A small network was shown many inputs. Here are its activations along a few directions, one row for each input.
Each table varies a few parts of the input and shows all the possible inputs, shuffled.
A made-up example of a description, with smaller parts first: values(2) and (point or line(11) or (ring(5) and line(6))).
Shared parts are said once, and a part with two or three values counts as separate values.

Other details of the inputs shift rows strongly along two fixed directions, in all tables alike. That doesn't count.

Rows:
R1: [ 31  -5 -30 -25   6  11 -31 -19  26   5  15 -26 -95 -17]
R2: [-40 -12  18 -37  70  59  37  67 -46 -46  28 -48  36 -56]
R3: [ 51  31 -22   7 -37 -22 -18 -27  29  37  -4 -27 -43  -4]
R4: [-45   2  23 -53  89  72  38  58 -40 -37  70 -17  30 -28]
R5: [ -2  -8  -3  52 -26 -22  -2 -25  14  17 -26  27  42  13]
R6: [-52 -15   3 -57  60  44  26  75 -35 -69  41 -45  32 -55]
R7: [-30 -16  10  28  12  -8  32  -8 -15  -5 -22  40  84   9]
R8: [-39 -29  -3  21  13 -17   5 -25   0  -5  -3  82  56  30]
R9: [  41    7  -35   -8  -30  -27  -54  -48   35   39  -15  -27 -109  -10]
R10: [ -8  -6  -1  26 -28 -41  -8 -24   5   1 -33  57  25  13]
R11: [-25 -28   6  14   4  -7  10 -18 -14   4  -1  71  61  61]
R12: [  22   38  -10  -57   38   65   -2   66  -10  -26   58 -118  -78  -68]
R13: [ 33  11 -34 -18 -12  -8 -25  -4  22  -7  -8 -50 -72 -27]
R14: [  30   40  -11  -69   45   58   10   54  -16  -22   47 -115  -86  -66]
R15: [ 38  29 -13  -3 -18 -13 -30 -43  22  54   1 -16 -63   4]
R16: [-35 -15  32  35   2   0  17   7  -8 -12 -11  39  75   4]
R17: [ 54  37 -25   9 -30 -17 -18 -26  18  39 -10 -22 -52  -5]
R18: [ -7  -5 -21  16 -15 -32   1 -21   4  -6 -26  32  22   9]
R19: [ 23  -6 -27  -7   1  -1 -28 -20  28  12   6  -7 -78  -6]
R20: [-12  -2   1  -3 -15  -5 -10   6  12 -22  -4  -2 -10 -16]
R21: [-21   0  11   4  27  13  20 -14  -7   8  23  58  57  28]
R22: [  24   38  -10  -64   33   65   -1   59   -4  -24   54 -124  -84  -69]
R23: [-42   5  21 -52  87  72  36  63 -36 -32  67 -22  16 -31]
R24: [ 24  -5 -29 -11   2   0 -30 -18  27  13   7 -14 -91 -13]
R25: [-20 -17   9  14   8  -1  19   4  -5  -5  -7   5  57 -11]
R26: [ -2  -5  12  20 -31 -34   1 -14  -4   5 -30  41  39  48]
R27: [-38 -13  11  33 -18 -28   1  -4   1 -20 -17  65  66  17]
R28: [  3   8   0  18   6  -3   4 -26  11  31  11  48  17  30]
R29: [  2 -17  -6  15  -9 -12  -6 -19   2  21  -4  39   1  51]
R30: [-56  -9   2 -44  58  52  20  80 -36 -73  43 -44  28 -51]
R31: [-41 -23  21  13  26   2  10 -16 -15  12  -6  37  62   7]
R32: [-34 -10  11  -3  10 -11  17   9 -14 -31 -10  37  44  -2]
R33: [-30 -13  21  23 -28 -20  10   2 -12 -10 -17  49  71  45]
R34: [-32 -15  10  23   6   8  20   6  -5 -12  -8  11  68  -5]
R35: [ 20 -14  -7  33  -8 -11 -13 -46  29  43 -15  25 -31  14]
R36: [-24 -13  29  16  14   3  21   9 -19  -8 -14  29  55  -9]
R37: [  4  21  -4  29 -19 -29  10 -28   7  20 -18  41  57  30]
R38: [  8  25  12  31 -29 -17  -4 -13  12  18  -4  29  23  16]
R39: [ 32   4 -21  21 -46 -40 -17 -30  13  23 -34   5 -11  42]
R40: [ 28   2 -12  29 -22 -21  -9 -33  23  24 -32  -8 -10   1]
R41: [  5  -2  19  13  -2  -4   4  -8   8   2 -19  -3   6  -9]
R42: [-13  21  26  -2  10   2  21  10 -10  -8   5  21  49   5]
R43: [-21 -28  12  15  28  15  14 -20  -1   6   4  43  42  13]
R44: [ 50  39  -2  -9 -19  -5  -9 -14  16  22  -1 -32 -67 -14]
R45: [  1  -1  11   8 -25  -7  -8  14  -7  -7  -4  -1   1  21]
R46: [-44 -25  25 -41  90  75  33  58 -31 -38  50 -32  13 -41]
R47: [-16  -8 -20  30 -33 -32  -9 -22  17  -4 -24  37  35  15]
R48: [  60    0  -28   -3  -29  -12  -40  -37   27   40   -1  -28 -111   24]
R49: [-57  -9  26 -56  65  45  29  74 -38 -76  32 -27  34 -47]
R50: [ 39  28   3   8 -37 -23 -12 -23  25  29  -4  -5 -28  -1]
R51: [ 35  -6 -20   3 -19 -10 -26 -25  16  34  -2  -4 -72  32]
R52: [ -7  -6 -21  18 -16 -30  -5 -15   0  -1 -25  34  23   5]
R53: [ 65  42 -10   8 -54 -15 -33 -31  44  39  -6 -38 -89  -8]
R54: [  1 -11  21  19 -13 -13   4 -11  11   8 -16   9  20  -9]
R55: [ 47   9 -28   3 -39 -23 -24 -14   4  25 -22 -29 -59  15]
R56: [  16    9   15  -53   34   67   -3   57    0  -32   35 -120  -92  -82]
R57: [  7  -8  11   9 -37 -30  -5  -7   0   7 -17  16  13  30]
R58: [ 66  10 -34   4 -62 -36 -38 -29  29  36 -22 -47 -85  15]
R59: [-25 -13  29  19  12  -3  28  -2 -14 -10 -19  35  61   0]
R60: [-22 -11  -2  30 -24 -20   5   5 -15  -5 -14  36  66  44]
R61: [-43 -19  16   7  -2 -22  12   7  -7 -27  -9  51  71   3]
R62: [-29 -29  15  22  31  10  18 -16  -5   5   4  48  52  13]
R63: [-61 -18  24 -66  72  56  22  68 -61 -42  46 -37  30 -13]
R64: [ 39  10  -3 -13 -29 -12 -13  -4   1   8 -14 -32 -66   9]
R65: [ 45  12  -5 -21 -24  -2 -23  10  -3   9  -7 -50 -85  -6]
R66: [  9  23  13  19 -17 -19   6 -14  -2  20 -11  37  27  12]
R67: [ 41   9 -27   7 -52 -19 -28 -16  21  19 -17 -38 -57  18]
R68: [-18 -10  -1   3  -3 -12  21   8 -28 -12 -14  21  53  33]
Each input here is: values(4) and (point or line(4) or (values(2) and line(6))).
The inputs of R49 and R26 match in every part but the values(4) part. If R27 is changed in the same way as R49 into R26, which row does it become?
> R45
The inputs of R11 and R43 match in every part but the values(4) part. If R67 is changed in the same way as R11 into R43, which row does it become?
> R34
Change only the values(4) part in R61. List by row number the other rows that result.
> R50, R54, R57
Start at R38 and move only the line(6) part, one step at a time. The first step leads to R53. Which rows follow, in order?
> R50, R42, R44, R66
Change only the line(4) part in R29. List by row number the other rows that result.
> R11, R48, R51
Change only the values(4) part in R58. List by row number the other rows that result.
> R3, R6, R25

Rows:
R69: [ 28 -49   6  42 -17  -9 -21 -45  25  38 -53  -9 -34  -3]
R70: [-88 -20  41  -3  36  29  16  23 -16 -18  42  84  91  30]
R71: [-49 -37  -3  52  -2 -41   1 -52  26   0 -31  82  90  -2]
R72: [ 41  25  -1 -22  35  49  29  38  -3 -13  41 -30 -57 -23]
R73: [-19   3  -9   0  30  22  31   6 -32  18  40  13  70  36]
R74: [ 18  19 -20 -19  -7  16  12  58  -7 -57   5 -54 -46 -51]
R75: [ 73 -31 -21  51 -63 -37 -24 -43  32  24 -62  19 -81  49]
R76: [-24  27  42 -16  13 -13  39  12 -47 -15 -15  29  95  10]
R77: [-45 -20  15  22 -42 -36 -26 -20  27  -9  -3  77  55  34]
R78: [  7   8 -19 -33  62  53  11  34  -7 -45  49 -23 -77 -29]
R79: [-57 -49  62 -30  39  49  13  75 -37 -46  30 -29  19   4]
R80: [ 39  -1 -31  51 -19 -27 -38 -96  65  73 -27  31 -68  -4]
R81: [-28 -24 -19  43 -16 -47  15 -16  20 -35 -27 108  71  38]
R82: [ 91  43 -24  55 -83 -42  -7 -45  53  37 -52  12 -50  29]
R83: [ 19  -2 -67 -54   2  16 -34  15  15 -12  33 -93 -96 -29]
R84: [-37  -4 -32  48 -43 -56   6 -14 -15   2 -30  46 112  47]
R85: [ 43  34 -18  -9 -59 -62 -33 -28   5  19 -49 -19 -54 -16]
R86: [-11   1  -9 -55  12 -19 -15  -1 -12 -26   0  -7 -32 -26]
R87: [-55   5  61   5  27  32  28  30 -25  -4  48  57  99  28]
R88: [-21   7  19  50 -80 -53 -23 -16  15   4 -27  55  62  29]
R89: [  41  -19    9  -64    8   15  -18   17  -26    2  -16  -85 -122  -23]
R90: [  28   12  -60  -45   33   42  -34    2    7   17   48  -77 -106  -11]
R91: [-41  -1  11 -33  50  -4  11  -7 -26   2   4  64  34  15]
R92: [ 16  29  24 -52  44  18  16  15 -31  15  25 -16 -20 -16]
R93: [-17  18  -7   9   5   5  26  20 -21   0   5 -11  90  31]
R94: [ 58  46  17  47 -95 -44 -37 -49  51  52 -22  -7 -44  33]
R95: [-13   0  -1  -2   9  17   6  25   3 -20  -8 -53   4 -80]
R96: [-24  15  37 -24  62  68  44  52 -22 -34  27 -74  38 -79]
R97: [-36 -52  -2 -49  59  63  20  72 -60 -41  31 -77  11   3]
R98: [ 60  18  -2  39  -4  -5 -15 -61  44  71  -6 -13 -52 -22]
What do these inputs look like to the network?
> values(5) and (point or ring(5))
The inputs of R85 and R84 match in every part but the values(5) part. If R92 is changed in the same way as R85 into R84, which row does it become?
> R73
List by row number the other rows that have the values(5) part in common with R69.
> R71, R80, R95, R96, R98

Rows:
R99: [  32  -14  -21  -23    0   13  -33   -2   20    1    4  -58 -109  -28]
R100: [-10   6   8  50 -69 -61   7  -8  -1  -9 -57  38  89  24]
R101: [-10   6   8  50 -69 -61   7  -9  -1  -9 -57  38  89  24]
R102: [ 29  -4 -33 -21 -11  -3 -36 -10  23   2   4 -36 -98 -14]
R103: [ -8   2  13  37 -22 -30   8 -34   1  28 -14  77  63  56]
R104: [-16 -16  -1  32 -15 -34   6 -35  -3  18 -24  74  59  51]
R105: [-36   3  28 -34  51  44  31  49 -37 -28  41  -5  41  -5]
R106: [ 31 -15 -21 -12  -8   3 -33 -12  23   7  -4 -42 -98 -18]
R107: [ -9   6   8  50 -69 -61   7  -8  -1  -9 -58  38  89  25]
R108: [ 12 -15 -28  22 -34 -39 -30 -44  27  18 -24  38 -27  28]
R109: [ 40  20  -6  41 -31 -28 -15 -60  39  54 -22  26 -22   7]
R110: [-34   3  21 -23  55  48  35  44 -31 -23  39 -14  50 -17]
R111: [-37   7  23 -22   4  13  30  74 -39 -66  -2 -44  67 -37]
R112: [ -9   4  14  50 -11 -27  13 -47  15  33 -20  76  71  24]
R113: [ 51  28  -8 -26  -7  17 -21   0  14  23  20 -58 -97 -12]
R114: [ -9   5  14  50 -10 -27  13 -47  15  34 -20  77  70  24]
R115: [ 49  28  -7  -4   0  12 -16 -21  30  32   8 -44 -79 -36]
R116: [ 30  -5 -33 -21 -10  -3 -36 -10  23   2   3 -36 -97 -14]
R117: [ 50  26  -8 -17 -13   9 -21  -8  16  27  14 -44 -86  -3]
R118: [ 52  28 -15 -15  -3  21 -17  -5  20  28  17 -67 -87 -24]
R119: [-35   4  22 -29  60  54  35  50 -33 -26  43 -22  46 -23]
R120: [ -8   2  13  37 -22 -29   9 -34   1  28 -15  77  63  56]
R121: [ 51  26 -15  -6  -9  13 -17 -13  22  32  12 -53 -76 -16]
R122: [-54 -38  15 -29  55  38  18  45 -30 -47  23  -3  29 -19]
R123: [ 15 -26 -17  40 -41 -43 -29 -56  31  30 -38  45 -21  33]
R124: [ -7   3   6  48 -18 -26  12 -39   7  33 -17  68  73  44]
R125: [ 27  -3 -19  32 -40 -43 -20 -55  21  42 -31  43 -13  44]
R126: [-36   5  29 -25  66  51  36  39 -24 -26  38 -11  44 -41]
R127: [-56 -27   3 -41  56  36  16  50 -31 -55  33  -3  26 -19]
R128: [-42 -14  14 -41  59  41  28  49 -41 -38  33 -11  32 -12]
R129: [-37   7  24 -22   4  13  30  74 -39 -66  -2 -44  67 -37]
R130: [  44    9  -23  -29   -1   10  -25   -3   11   15    9  -58 -102  -15]
R131: [  41  -13  -25  -11  -15   -1  -39  -18   28   13   -6  -45 -111  -17]
R132: [-44 -14  14 -43  61  43  28  52 -43 -39  35 -13  32 -13]
R133: [-57 -27   4 -44  58  38  17  53 -32 -57  35  -5  25 -21]
What do these inputs look like to the network?
> values(5) and (point or line(6))
The inputs of R103 and R117 match in every part but the values(5) part. If R119 is changed in the same way as R103 into R117, which row does it become?
> R110
Change only the values(5) part in R99. List by row number the other rows that result.
> R106, R122, R123, R131
